These are the activations of a small neural network, seen along a few directions. Each row is one input.
In each table, some parts of the input vary, and every possible input appears once, in random order.
Descriptions start from the smaller parts, as in this example, which fits no table here: one of 4 places along a line, together with either a single point or one of 9 places around a ring or (one of 2 separate values, together with one of 5 places around a ring).
Shared parts are said once, and a part with two or three values counts as separate values.
In the rows, zero is written as 128.

Other details of the inputs shift rows strongly along two fixed directions, in all tables alike. That doesn't count.

A family of inputs:
r1: [124 161 195  83 123  81 161 158 144 141  98  81]
r2: [181  97  89 160  84 174  79  86 131 104  61 111]
r3: [117 177 179  67 104 124 130 147  76 192  68  86]
r4: [140 135 134 124 124  99 145 120 168  97 177 141]
r5: [167 101 122 136  98 161  87 102 112 111  68  80]
r6: [ 78 122 123 111 172 136 166 128 126 105 184 159]
r7: [127 114  43 132 126 187 115 115 153 168 147 176]
r8: [130 128  89 133 106 191 116 104 118 132 119 161]
r9: [132 148 207  92 125  85 137 152 121 145 135  70]
r10: [161 145 182 142 104  84  99 139 100 150  87  82]
r11: [151 135 185  72 105 128 110 127  89 155  90  27]
r12: [105 154 178  95 156  57 184 166 174 107 157 109]
r13: [104 135 128 160 144 121 137 134 118 122 185 181]
r14: [159 121 197 115  99 139  90 132  79 162  99  30]
r15: [186 115  95  95  74 176  70 121 134 210  79  62]
r16: [118 150 180  85 139  78 168 152 162 119 165  94]
r17: [175 106 144 141  84 159  80 105  95 136 106  75]
r18: [149 133 117 185  98 121  75 116  71 148  74 159]
r19: [105 144 108 121 141 126 148 127 141 119 164 184]
r20: [135  85  96 178 147 149 129 114 168  65 155 143]
r21: [128 146  91  89 120 135 118 134 133 198 110 139]
r22: [166 119  93 166 102 120 109  91 158  91 166 170]
r23: [ 99 166 150  72 153  76 155 174 118 208  93 102]
r24: [ 75 165 161  87 181  69 194 172 133 123 144 143]
r25: [167 121 113 183 100 107 104 113 148 103 121 159]
r26: [108 105  87 172 145 166 125 110 122 103 183 185]
r27: [118 168 168  91 126  84 130 145  68 172  67 102]
r28: [ 92  96 106 188 173 150 143 130 126  91 172 181]
r29: [ 93 116 112 129 154 153 144 118 111 104 180 155]
r30: [116  89 141 166 169 125 147 137 159  76 175 123]
r31: [ 81 133 149  65 172 135 154 172 112 201  97  72]
r32: [153 134 107 149  99 129 145 111 191  91 165 169]
r33: [ 92 135 132 135 158 106 155 137 125 109 193 178]
r34: [108 146 170  64 163  68 178 175 190 164 181  82]
r35: [187 127 149 156  75 137  69 108  95 146 108 105]
r36: [105  91  84 184 159 164 128 117 126  90 156 185]
r37: [ 56 135 165  87 187 126 193 170 131 124 135 116]
r38: [129 115 100 122 117 175  91 106  81 132  51 119]
r39: [104 107  95 176 155 150 135 116 123  97 200 185]
r40: [138 116 137 125 117 162 131 121 155 107  99 101]
r41: [152 102 177 125 115 144  94 132  91 141  74  37]
r42: [130 139  82 148 118 139 120 103 123 114 152 200]
r43: [143 103  71 161 104 192  77  85  77 118  61 147]
r44: [161 155  87 155  77 137  93 110 105 152  52 175]
r45: [103 126 180  87 170  96 171 153 152 100 191  83]
r46: [149 110  96 147 103 166 126  96 174  92 154 152]
r47: [130 138 136 132 143  70 161 135 176  84 160 152]
r48: [153 149 178 113 101  81 112 135 104 143  78  74]
r49: [114 139 121 161 140 102 130 133 114 127 130 186]
r50: [144 109  92 148 120 148 131 104 176  79 176 152]
r51: [137 132  84 125 131  85 151 141 216 138 142 149]
r52: [145 146 110 148 101 115  94 114  75 141  70 154]
r53: [187  91  50 147  80 187  69 113 159 165  48  95]
r54: [ 63 120 163 101 196 122 177 160 104 111 146 111]
r55: [108 120  79 142 135 168 139 107 136 101 170 186]
r56: [ 92 154 162  93 156  99 148 147 100 144 150 133]
Each input here is: one of 2 separate values, together with one of 4 places along a line, together with either a single point or one of 6 places along a line.
- Changing only the place on the line of 4 turns r19 into r38. The same change can be made to r34. Which row results? => r53
- Changing only the place on the line of 4 turns r2 into r12. The same change can be made to r43. Which row results? => r27
- Which other rows does r16 become when the place on the line of 6 takes its other values? List them by row number. => r4, r9, r22, r32, r35
- Which other rows does r31 become when the place on the line of 4 takes its other values? List them by row number. => r7, r21, r23

A family of inputs:
r57: [115 131 128 124 151 114 135 146 110 150 101 123]
r58: [132 106  69 173 148 120 146 110 196  64 186 189]
r59: [154 141 171 109 100 112  94 142  88 174  47  56]
r60: [ 81 135 151 117 173 112 170 138 120 101 160 143]
r61: [121 148 134 112 125 135 137 142 112 159  63 123]
r62: [ 90 133 148 106 159 128 156 137 115 117 164 131]
r63: [ 71 148 188  91 185  86 183 180 111 143 142 105]
r64: [133 103  69 167 135 137 141 108 196  66 203 187]
r65: [ 79 134 143  98 187 102 180 156 138 115 164 130]
r66: [ 99 111  88 154 166 141 158 133 167  99 215 194]
r67: [161 112 110 189 100 141  97 103 124  99 107 156]
r68: [123 109  90 145 152 118 153 122 196  75 203 166]
r69: [108 106  66 166 160 150 146 120 175  98 209 205]
r70: [162 108  81 155 110 133 102 105 148 113 109 139]
r71: [180 121  83 137  64 169  82  88 144 132  72 126]
r72: [111 129 110 157 148 107 175 140 203  80 157 183]
r73: [183 110 111 168  70 170  69  88 114 135 104 121]
r74: [124 132 126 104 138 125 119 132  95 155  85 100]
r75: [165 115  82 148  77 184  66  85  87 140  85 141]
r76: [155 124 146 117 110 132 106 132 128 159 114  80]
r77: [142 129 148 133  96 165  86 109  68 163  88  99]
r78: [151 117  44 149  95 188 105  90 145 118 111 189]
r79: [ 65 205 207  32 177  19 214 194 119 169 210 138]
r80: [150 125 167 129 105 138 106 121 108 143 115  81]
r81: [111 132 167 118 152  98 158 135 141  97 150 111]
r82: [148 149 170  78  94 122 113 136 106 169  37  53]
r83: [153 130 122 103  92 160  76 111  73 173  59  83]
r84: [ 93 142 198  95 168  70 177 179 140 131 144  85]
r85: [143 114 100 162 108 176  98 103 104 133 136 161]
r86: [ 99 134 170 128 161  84 172 159 155 106 162 123]
r87: [129 146 191  66 112 120 140 159 133 179  88  52]
r88: [ 72 139 172  61 189  89 183 170 127 145 162  89]
r89: [106 151 179  61 125 137 142 161 104 194  82  69]
r90: [136 142 195 112 120 104 122 151  95 151  88  73]
r91: [182 112 103 157  71 167  70  82 113 119  97 122]
r92: [ 85 138 158 128 168 108 163 150 111 123 148 142]
r93: [167 130 152 125  78 146  79  97  93 138  79  77]
r94: [132 105  75 181 137 129 141 107 187  57 187 196]
r95: [ 76 143 181  64 177 103 176 169 114 142 162  88]
r96: [118 107 103 150 151 111 153 137 197  99 198 157]
r97: [137 133 127 131 118 136 102 131  84 163  65 109]
r98: [180 173  97 147  70  69 106 106 150 138 151 194]
r99: [115 144 165  84 141 121 131 152  76 162  84  74]
r100: [162 105  98 168 103 155 102 109 152 113 154 149]
r101: [123 109  96 137 147 112 148 121 191  89 182 152]
r102: [156 142 185 101  93 124  95 126  74 159  57  51]
r103: [155 121  88 171  91 164  76 103  82 142  71 155]
r104: [110 109  71 169 145 155 135  96 152  71 194 210]
r105: [115 131 157 107 152  95 158 146 154 110 151 107]
r106: [114 136 162  84 144 121 126 159  93 189 102  68]
r107: [115 113 106 165 160  92 158 138 188  88 169 169]
r108: [171 108  96 162  93 158  94 108 145 127 136 135]
r109: [ 95 121 101 176 164 124 156 125 142  82 174 207]
r110: [ 78 141 188  83 172 112 168 170 114 151 170  97]
r111: [157 130  73 139  83 176  92  93 110 141  54 151]
r112: [188 114  96 152  65 167  63  84 113 129  90 118]
r113: [163 116  73 164  85 174  71  89  90 130  77 159]
r114: [ 89 136 152 111 163 118 158 139 110 117 149 131]
- What is each input in this table made of? => one of 2 separate values, together with either a single point or (one of 4 places along a line, together with either a single point or one of 6 places along a line)
- Changing only the choice among 2 separate values turns r68 into r83. The same change can be made to r101. Which row results? => r88
- Which other rows does r97 become when the choice among 2 separate values takes its other values? List them by row number. => r59
- Start at r90 and move only the place on the line of 4, one step at a time. The first step leads to r102. Which rows follow, in order? => r91, r73
- Which other rows does r108 become when the place on the line of 6 takes its other values? List them by row number. => r73, r76, r80, r96, r100

A family of inputs:
r115: [130 125 178  65 155  81 169 181 219 124 109  10]
r116: [104 149 193  73 109 101 163 138 128 136 112  96]
r117: [155 135 131 150  92 134 121  96 156  91 127 154]
r118: [116 127 104 172 135 119 148 137 155  90 131 187]
r119: [170 106 114 142  89 187  70  98  84 135  99 105]
r120: [110 158 147  67 136 105 144 150 114 176 136  93]
r121: [145 112 150 123 119 147 100 108  69 150  92  78]
r122: [106 140 116 100 133 141 169 127 167 122 143 156]
r123: [118 131  79 157 150 128 142 149 157 138 154 191]
r124: [ 91  98 137 154 182 127 164 135 142  93 187 155]
r125: [105 114 135 126 144 164 140 119 152 119 180 140]
r126: [ 78 162 147  78 164  97 187 162 164 151 198 125]
r127: [101 104  75 157 161 153 145 115 145  85 190 166]
r128: [ 70 118 194 139 206  98 200 177 144  88 199 124]
r129: [ 99 158 152  63 159 102 162 150 114 150  98  97]
r130: [106 141 106  92 141 131 161 131 150 113 135 153]
r131: [169  99  85 151 122 104 125 136 250 112 167 109]
r132: [124 136 151 139 130  95 131 120 127  95 107 136]
r133: [139 108 161 146 120 157 106 131  70 155  74  92]
r134: [129 140 138 104 114 117 134 120 128 108 118 134]
r135: [129 124  76 139 122 126 138 124 157 112 189 185]
r136: [175 131  99 149  73 124  68  99  92 158  92 127]
r137: [128 108 155 144 141 127 124 115 105 100 145 106]
r138: [167 126 102 163  82 145  78 123  93 171  71 147]
r139: [126 132  89 126 123 139 145 116 154  92 143 176]
r140: [131 160 191  93 124  72 127 153  85 161 116  57]
r141: [105 123 205 109 154 120 165 136 129 111 178  85]
r142: [149  99 101 159 111 179  69 102  82 150  79 117]
r143: [137 104 122 152 115 176 117  97 134 111 158 139]
r144: [128 126  95 147 139 115 143 111 153  80 149 178]
r145: [146 114 136 102 105 170  98 118  79 151  97  81]
r146: [113  99  82 144 150 170 110 109 124 129 126 154]
r147: [134 147 142 128 104 137 109 139  92 154  34 113]
r148: [100 114 108 104 156 156 149 130 136 114 169 135]
r149: [166 132 109 160  83 126  63 111  95 165  81 130]
r150: [132 130  80 143 136 130 108 123 137 158 125 172]
r151: [153 133 115 146  95 132 107 105 151 134 157 161]
r152: [ 80 153 157  70 164  88 166 155 129 118 133 112]
r153: [160 128 122 188 110 111 105 129 128 119 128 165]
r154: [ 97 123 192 102 159 139 132 172  83 163  94  73]
r155: [144 129  67 144 110 152 102 101 116 143  62 156]
r156: [129 136 154 155 126 104 137 138 124 100  99 140]
r157: [164 135 126 159  87 122 111 101 147 119 159 152]
r158: [129 129  92 126 103 148 147 101 164 107 140 172]
r159: [104 132 128 127 154  93 148 147 141 143 159 158]
r160: [110 164 183  70 114 106 137 155 115 184 130  73]
r161: [134 126 104 159 122 120 116 108 131 105 104 166]
r162: [136 115  97 184 130 113 145 138 150 115 161 197]
r163: [105  87 185  91 198 104 184 173 225 117 181  26]
r164: [177 146 118 137  64 142  81  98 102 108  68 121]
r165: [109 114  90 134 141 182 140 113 158 113 178 159]
r166: [122 140 113 128 132 141 129 140 123 145  69 146]
r167: [160 116 158 124  97 150  97 117  73 132 104  70]
r168: [132 134 126 125 126 105 127 135 144 115 178 154]
r169: [116 124  79 149 132 128 134 109 144 102 117 178]
r170: [101 104  89 158 166 168 139 139 141 113 149 171]
r171: [123 163 194  83 126  83 137 143  92 127  81  64]
r172: [135 125 102 184 140  94 139 126 155  93 186 180]
r173: [152 102  85 132 120 186  79  99  87 150  93 118]
r174: [161 140  96 133  88 132  69 108  96 166  92 128]
r175: [118 118 204 112 152 117 132 147  76 144 111  58]
r176: [171 147 153 116  76 109  96 121  87 152 103  88]
r177: [113 167 154  68 153  97 135 160 100 189 118  73]
- Changing only one part turns r138 into r147. The same change can be made to r172. Which row results? => r132
- Changing only one part turns r157 into r141. The same change can be made to r159. Which row results? => r142
- What is each input in this table made of? => one of 3 separate values, together with either a single point or (one of 4 places along a line, together with one of 5 places along a line)
- Which other rows does r145 become when the place on the line of 5 takes its other values? List them by row number. => r125, r127, r142, r154
- Which other rows does r122 become when the choice among 3 separate values takes its other values? List them by row number. => r126, r165
